These are the activations of a small neural network, seen along a few directions. Each row is one input.
Each table varies a few parts of the input and shows all the possible inputs, shuffled.
Descriptions start from the smaller parts, as in this example, which fits no table here: one of 2 separate values, together with either a single point or one of 9 places around a ring or (one of 5 places around a ring, together with one of 6 places along a line).
Shared parts are said once, and a part with two or three values counts as separate values.

Other details of the inputs vary at random and push rows far along two fixed directions, the same in every table; ignore that.

A family of inputs:
r1: [-17   5 -28  16  -8   6  11 -15 -18 -13  15  -7  21]
r2: [ 12   0  24  -7  -4  -7 -35  35   9  29 -11  20   4]
r3: [ -3  22   9 -19 -10   0  26   6  24 -18 -10 -18   5]
r4: [  1 -30 -10  29  -1   2 -30 -28 -15  11   3  24 -10]
r5: [  0  29   5 -20  -5   8  11  11  26 -23  -1 -19  -3]
r6: [-20   8 -13 -14 -26   3   5   4  -8   7  37  30  28]
r7: [ 17 -14  22  -7  19  -5  -9   8   5  12 -11  -4 -28]
r8: [  3  16   7 -19 -19   2  27   7  26 -20  -6 -18   2]
r9: [ -9  -1 -38   5   6   5   8 -12  -4  -9  24   3  13]
r10: [  8  15  -5  -7   0  -4  32  25  13  -6  -3 -34   6]
r11: [ 10 -16  26  -7  13 -11   4   2   0  12 -25   0 -18]
r12: [-14   7 -32  11  -5   9   0 -19   2 -14  20   5  15]
r13: [ -2 -30  -5  38  -9   2 -19 -24 -31  14  -2  17  -7]
r14: [-14   9 -24  -1   4  11   6 -20  -8 -17  30   7   6]
r15: [-17   7 -26  20 -13   8  12 -16 -13 -11  14  -2  18]
r16: [ 20 -15  13   3  21 -11 -11  11   9  16 -18  -7 -17]
r17: [  9  -8  31  -3  12 -12   0  -3  -1  10 -27   1 -15]
r18: [-10   7 -33   9   6   5   4 -17  -4 -12  23   4  17]
r19: [-13   5 -33   7   1   7  -2 -19  -4 -16  20   1  18]
r20: [ 14 -21  27  -7  14 -13   7   3   3  16 -19  -3 -20]
r21: [ 13 -10  22  -8  19  -4 -12   7   1   8 -18  -1 -27]
r22: [  0  32   6 -18 -26   1   8  47  11   8   3  -8  26]
r23: [ -4 -31 -10  32  10  -3 -11 -19 -37  20  -1  16  -5]
r24: [  6 -10  31  -5   7 -10  -6  -5   0   5 -30  -3 -13]
r25: [ -2 -29   0  19  -2   8 -28 -31 -20   7  10  28 -20]
r26: [  8   1  34 -18  -5  -2 -33  31   4  24  -3  23  -7]
r27: [  0  26   4 -24   1   6   9  11  21 -25  -2 -23  -1]
r28: [  3  28  -1  -4  -2  -2  25  19  10 -14 -11 -30  12]
Each input here is: one of 4 separate values, together with either a single point or one of 6 places along a line.
Question: Changing only the choice among 4 separate values turns r7 into r20. The same change can be made to r14. Which row results?
Answer: r17
Question: Which other rows agree with r19 in the choice among 4 separate values? List them by row number.
Answer: r2, r4, r9, r12, r16, r18
Question: Which other rows does r19 become when the choice among 4 separate values takes its other values? List them by row number.
Answer: r1, r24, r27

A family of inputs:
r29: [-12   3 -30   1 -11   5  14  -2  -7   0  32  12  19]
r30: [ 14  28  21 -24   0  -5   4  42  28  -4 -25 -22  -3]
r31: [  7  13  22 -20   7  -2   1  17  19  -2 -11  -7  -9]
r32: [-11  25 -42 -10 -10  11  54  -2  15 -36  31 -34  19]
r33: [-10 -27 -16  20   5   7 -28 -33 -21   9  23  37  -4]
r34: [  3 -22  12   2   6  -2 -13  -7  -6  16   1  21 -13]
r35: [ -1 -18  10   3  11   1 -25  -9 -10  11  -4  21 -16]
r36: [  0   2  -1  -1   6  -5  19  -8   2 -10 -12 -14   2]
r37: [  0 -24   5  21  16  -6 -14 -27 -17   8 -20   7 -14]
r38: [  9 -11  31  11   1  -8 -28  14  -8  22 -34   2 -13]
r39: [ 20  21  42 -35  -3  -7  11  33  35  -9 -29 -24 -16]
r40: [ -3  -4  11  -6   1   3  -5 -12   0  -2   6  11 -10]
r41: [ -5 -31 -26  38  12   6 -15 -43 -28   1  14  13 -11]
r42: [ 13  -4  32  -9  14 -10 -18  16   6  16 -24  -1 -14]
r43: [ -8 -33 -22  30  12   3  -4 -40 -38   3  15  14  -9]
r44: [-11   5  -4   9 -10   2  -2  -1 -12   3   8   5  14]
r45: [-15 -20 -14  27  -2   5 -18 -26 -35  18  19  32   9]
r46: [  1 -15  10  14   9  -6 -24  -6 -20  23  -3  24  -7]
r47: [ 14 -12  40   5   0 -14 -21  20  -7  24 -36   0 -13]
r48: [-13  32 -44  -7  -9   9  41  -9  22 -42  21 -28  27]
r49: [  0  13  -3 -16   1   3   0  13  12  -6   4  -7   6]
r50: [  9  15  11 -15  -2  -6   6  27  11   2  -8  -8   3]
r51: [-13  22 -23 -24 -20  11  36   0  19 -26  33  -8  16]
r52: [ 12   5  18 -19   2  -7   5  25  19   8 -12 -11  -3]
r53: [ -7  25 -32  -6 -12   9  12   8  12 -19  27  -4  24]
r54: [-15   8 -30  13 -19   9   2  -8  -5 -10  25   4  24]
r55: [ 22  18  29  -8  -4  -5  -7  36  26   4 -35 -20  -4]
r56: [-15  -3 -41  15   2  13  16 -28 -15 -21  27  -6   6]
r57: [ 13 -19  24  17  23  -7 -10 -10 -11  10 -29  -9 -29]
r58: [-12 -28 -17  27  -7   2 -12 -21 -33  23  19  33   9]
r59: [ 13  14  20 -28   3  -8   6  31  22  -2 -13 -19   0]
r60: [ -9 -28 -21  21   5   3 -30 -29 -23  13  24  32   3]
r61: [ -2  12   3 -18  -7   6   3   2  12 -12   2  -4  -6]
r62: [ -8  -1  -9   9   9  -2  12 -23  -7 -10  -1  -5   3]
r63: [ 14 -15  30   2   5  -5 -29  -4   5  13 -24   9 -28]
r64: [-19  34 -42  -9 -22  17  28   7   7 -26  36 -10  36]
r65: [ 21   6  32 -12   9 -16  18  20  26  -1 -46 -33 -15]
r66: [ -2   5   1   2 -15  -3   9  14   1   5   1  -5  12]
r67: [ 12 -21  33  -3  13  -8 -22   3  -5  19 -20  16 -22]
r68: [ -6  30 -18 -15 -19   6  28  20  10 -16  17 -14  28]
Question: Changing only one part turns r54 into r44. The same change can be made to r63. Which row results?
Answer: r40
Question: Changing only one part turns r34 into r35. The same change can be made to r29. Which row results?
Answer: r30
Question: What is each input in this table made of?
Answer: one of 5 places along a line, together with either one of 2 separate values or one of 6 places along a line
Question: Which other rows agree with r59 in the place on the line of 5? List them by row number.
Answer: r36, r39, r43, r47, r50, r67, r68

A family of inputs:
r69: [ 11 -32  20  21  16  -6 -20 -27 -14   7 -25  10 -31]
r70: [-11  -6 -19  -2 -13   6  10 -18  -6  -8  28  15  14]
r71: [  8 -40  20  23   4 -13 -28  -8 -19  35 -16  20 -17]
r72: [  5  18  10 -17   7  -5   4  19  18  -5 -12  -6  -2]
r73: [  0  12  15 -13   2   0  -2  13  17  -3 -15  -5  -3]
r74: [ 11 -30  20  14  10  -6 -45 -10 -13  25 -14  20 -25]
r75: [  2  18  12  -9  -4  -2  -4  19  13  -6 -15 -19   6]
r76: [-12   0 -30  -1   1  11  -3 -11  -5 -13  34   9  14]
r77: [  5  19   7  -8   3  -7  -3  22   9  -4 -10 -15   5]
r78: [-12  -6 -37   7   9  12  19 -31  -8 -18  29  -3   5]
r79: [  5  10   3 -10 -14  -2  15  12  13  -5  -5 -11  11]
r80: [  9   4   3  -6   6  -2  14   0  20 -14 -13 -25 -16]
r81: [  3  15  19 -17   1  -1  -8  14  15  -6 -14 -12  -2]
r82: [-15  -3 -26   1 -11   9  10 -11 -10  -6  35  13   5]
r83: [-10  -5 -39  16   6  10  19 -26 -13 -16  22  -6  11]
r84: [  8  17   5 -16  -3   0   3  21  27  -6  -9 -10  -5]
r85: [ 12  16  17 -18  -5   1  -8  16  20 -10 -14 -12  -4]
r86: [  7  22  16 -18   4  -4  10  18  18  -4  -5 -10   0]
r87: [  9  10   9 -11   0  -1  12  28   8   1 -10 -17   0]
r88: [-17 -14 -31   4 -11   5   7 -22  -9  -3  39  19  12]
r89: [  7  11  12 -13   0 -12  14  20  11   2 -12 -14   7]
r90: [  2  17  13 -10  -3  -2   1  21  16   0 -23 -14   3]
r91: [  1   9   3 -19   1  -7  15   8  10  -4   4  -4   6]
r92: [-12  -9 -26  -2  -2   5  12 -12  -6  -6  34  13  15]
r93: [-16   0 -39  13 -13   9  -6 -17 -13  -7  34   9  18]
r94: [-5  6 -8 -5  5  0 -8 -3 -2 -6 12  5  4]
r95: [ -2  -1  -9   5 -10   3   5   4  -7   5   9   1   2]
r96: [  3  16  -1  -4 -11   2  -3  12   9 -12  -3 -11   9]
r97: [ 12  16  13  -9   1  -1   8  27  18   2 -11 -19   3]
r98: [  9  12   7 -17   7   1   2  21  22  -5  -9  -9  -3]
r99: [  3  18  21  -8  -5  -2   5  20  14   3 -17 -16   3]
r100: [  9 -25  20  23   5  -5 -35  -8 -17  24 -26  25 -15]
r101: [  9 -24  21  12   7  -3 -33 -11 -11  18 -20  27 -20]
r102: [ -4   4  -6   1  -1  -2   9   3 -14   4   7   3   7]
r103: [ -5 -17  13  11  -1  -2 -13  -4 -23  19 -10  12  -7]
r104: [ 11 -38  20  18  13 -12 -25  -5 -20  33 -18  19 -13]
r105: [ 10  10   2   0   2  -4  18  10  19 -15 -18 -34  -9]
r106: [-20  -3 -23   5 -13   3  13 -15 -13  -3  24   8  23]
r107: [  7  21  14  -7   2  -6   8  21  12   1 -10 -13   5]
r108: [ -1  13   4 -18   0  -2  15  13   4  -5   5  -4   0]
r109: [-14   2 -21   6 -12  12   5 -21  -8 -11  35  18  13]
r110: [ 10  12  20 -20  -8   1   8  19  13  -5 -13  -9  -9]
r111: [-21  -1 -28   5   2  11  20 -32  -8 -22  22  -5   6]
r112: [ 12 -28  16  19  15  -5 -40  -2 -19  25 -18  14 -13]
r113: [  4 -16  12  11   3  -1 -19  -7  -5  17   1  17 -16]
r114: [-22   8 -21   0  -9  12   9 -19  -7  -9  34  12  17]
r115: [ 1 19 -4 -7  0 -3  8 15 10 -6 -6 -7 12]
r116: [-11  -5 -25  -3  -2  11  10  -9 -13  -4  32  11   8]
r117: [-17  -3 -40  19   5   4  19 -34 -20 -15  24   1  13]
r118: [  3  15  -1   0 -10   1   7  15  14   0   3 -11   5]
r119: [  4 -15   2  18   2  -3 -23  -2  -7  18 -11  15  -9]
r120: [  3 -18  11  14  -5  -2 -13  -4 -20  15 -10  15  -9]
r121: [-11   1  -1  -9  -6   6   6  -5  -8   0   8   5   1]
r122: [  6 -17  11   8  12   1 -17  -6  -8  17   2  16 -11]
r123: [ -6   6   6 -18  -6  -2  14   6  12  -7   3  -6   7]
r124: [  0  -4 -12  14  -2   2  10 -20  -6 -14  -4  -8   0]
r125: [ 11  16   9 -16  14  -6  20   2  17 -14 -20 -28 -11]
r126: [ 2 12 -8 -4  1  2  5 19 12 -4 -3 -8  9]
r127: [  3 -31  17  28  17  -7 -18 -26 -23  15 -30   4 -21]
r128: [  7 -13  13  17  -4   0 -19 -10 -16  17  -8  15  -5]
Question: What is each input in this table made of?
Answer: one of 2 separate values, together with one of 5 places around a ring, together with either a single point or one of 5 places along a line
Question: Changing only the choice among 2 separate values turns r98 into r126. The same change can be made to r101. Which row results?
Answer: r100
Question: Which other rows does r89 become when the place on the line of 5 takes its other values? List them by row number.
Answer: r77, r102, r107, r115
Question: Which other rows does r74 become when the choice among 2 separate values takes its other values? List them by row number.
Answer: r93
Question: Which other rows does r82 become when the choice among 2 separate values takes its other values? List them by row number.
Answer: r95
Question: A walk changes only the place on the ring of 5. It starts at r86 and steps to r114. List the rest of the walk in order.
Answer: r109, r113, r122

A family of inputs:
r129: [-14 -29  -1  21  11   6 -52 -28 -34  28  20  49 -13]
r130: [ 30 -17  35   6  25 -13 -14   5   7  18 -30   0 -31]
r131: [  7  31   1 -11 -12   5  26   9  28 -28  -9 -21  -1]
r132: [ 15 -24  46  -3  -5 -15 -20  10   6  24 -33   2 -17]
r133: [  2  35 -16  -2  -8  -8   9  37  31  -1 -17 -18  37]
r134: [-30   3 -36  -8  -8  11  14 -10 -23  -2  50  31  25]
r135: [ 13  -1  47  -8   3  -4 -35  16  -2  18 -35  18 -17]
r136: [ -5 -46  -6  33  14  -2  -9 -38 -39  29   7  39 -21]
r137: [-10 -42 -10  39  25   7 -36 -48 -39  12   1  18 -18]
r138: [ 14  17  -6 -29  -6  -1  15  26  32 -15   9 -21   6]
r139: [ 17 -16  46  10   7 -15  -6  -3   5  22 -38  -1 -26]
r140: [-21   2 -44  19  -2  18   9 -33  -5 -19  45  10   6]
r141: [-18   7 -43  37 -31  13   9   5 -40   6  41   3  37]
r142: [  5  22  -6 -24 -12   9   5  23  37 -18   6 -24  -1]
r143: [ -3  23   3 -15  -2  -5  34   3  17 -22 -14 -40  12]
r144: [-16  -6 -48  13  13   6  16 -34 -21 -22  38  -1  19]
r145: [ -8  33  18 -32 -14  -1  18  26  21  -8   6  -9  22]
r146: [ 15 -22  31   3  26 -14  -3   5 -10  18 -48 -14 -28]
r147: [-19   8 -39  -7  -1  10   1 -15 -16  -6  57  28  26]
r148: [  4  12  -3 -30 -13   1  29  30  24 -11   3 -19   5]
r149: [  1  29  -5 -12  -3  -1  22   5  16 -36 -20 -35   4]
r150: [ 22 -19  38   0  -5  -5 -32  10   5  13 -39   7 -24]
Question: What is each input in this table made of?
Answer: either one of 2 separate values or (one of 4 places along a line, together with one of 5 places around a ring)
Question: What sort of input is r141?
Answer: one of 2 separate values
